Here are a small network's activations along a few directions, averaged over the inputs that share one value of a field.
Related values have similar rows: they may be neighbours, one step apart, or belong to one group.
In the rows, 500 means zero.
Strong random noise was added to every row along 10 fixed directions; ignore it. To show where, here is one row again and again, with new noise each time:
[497 604 607 355 330 647 565 654 822 517 552 443 546 463 497 459 703 338
 401 308 456 411]
[536 504 429 437 688 554 345 648 599 672 349 523 666 608 311 468 405 698
 395 586 404 382]
[403 333 416 614 579 285 557 484 540 619 474 644 448 389 399 356 431 647
 472 586 447 417]
[460 437 442 534 421 388 516 488 459 540 555 595 493 371 454 379 618 351
 514 356 372 329]
[492 351 662 492 607 734 502 421 671 510 376 637 379 537 478 344 499 309
 518 319 611 499]
[500 281 407 721 710 329 493 522 662 538 495 333 478 503 811 262 408 562
 620 493 451 454]
[454 397 483 543 527 476 551 580 490 335 564 364 450 363 607 352 534 769
 538 401 885 700]
[547 370 505 536 637 594 501 458 589 263 485 382 584 463 597 382 522 623
 584 233 814 637]
[523 498 431 448 441 697 392 438 492 415 498 287 504 493 788 425 499 409
 534 353 533 540]
[518 504 308 506 378 386 605 318 665 211 608 274 766 354 682 543 539 640
 521 280 503 568]
[541 487 242 432 484 388 436 645 213 403 498 545 795 367 283 293 479 729
 628 460 430 586]
[603 676 839 397 527 517 599 779 754 576 438 598 597 729 165 544 716 295
 498 362 468 531]


Values of C:
c5: [514 688 726 468 506 382 545 422 380 426 479 581 446 651 260 817 348 686
 466 711 659 703]
c1: [581 369 582 573 520 652 667 459 473 204 468 550 607 454 588 265 474 488
 795 380 704 833]
c6: [315 533 612 548 470 550 669 628 632 540 655 463 148 493 600 525 670 508
 416 599 852 575]
c12: [546 478 437 545 406 399 530 156 475 342 579 371 555 381 654 855 448 581
 309 412 556 397]
c15: [576 413 709 739 640 107 633 528 230 356 520 648 533 567 284 434 548 466
 783 454 640 696]
c7: [427 585 598 513 454 590 416 653 280 692 607 531 187 482 568 538 814 155
 463 473 585 349]
c8: [409 502 433 422 352 666 615 565 554 410 504 593 486 453 499 383 501 438
 583 507 460 571]
c13: [633 541 489 458 534 267 665 512 727 459 464 414 721 586 458 588 483 439
 607 563 135 668]
c4: [504 696 691 330 330 670 545 811 716 628 576 602 477 500 346 464 603 427
 434 605 496 389]
c10: [447 608 634 595 545 397 459 371 395 673 505 585 328 652 358 814 673 355
 327 532 510 214]
c2: [522 624 423 333 356 575 362 562 211 450 490 465 609 484 396 476 544 492
 541 479 442 603]
c3: [568 462 415 467 334 593 405 457 419 458 579 478 505 291 591 373 393 402
 534 404 394 406]
c11: [503 385 439 758 675 499 232 573 182 546 656 326 188 524 941 415 516 540
 582 549 825 303]
c14: [475 303 526 567 614 749 480 385 591 540 454 693 401 537 627 410 412 239
 593 464 399 307]
c16: [612 318 716 474 615 674 731 475 785 161 466 518 492 474 542 317 458 489
 651 256 798 932]
c9: [419 230 537 558 702 684 497 502 431 507 439 493 166 394 747 250 450 482
 556 470 812 635]
C is arranged as a 4 by 4 grid.
Which values are neighbours of c6? Give them in the order they are listed. -> c7, c8
Which values are neighbours of c15? Give them in the order they are listed. -> c5, c1, c12, c2
Which values are neighbours of c13? Give them in the order they are listed. -> c16, c9
Which values are neighbours of c11? Give them in the order they are listed. -> c4, c14
Each value of C is a pair of two hidden parts, and every pair occurs once (4 first parts, 4 second parts).
Changing only the second part turns c11 into c3. c14 has the same second part as c11; what does that change turn c14 into? -> c12
Changing only the second part turns c8 into c10. c6 has the same second part as c8; what does that change turn c6 into? -> c7
Changing only the second part turns c9 into c13. c2 has the same second part as c9; what does that change turn c2 into? -> c16
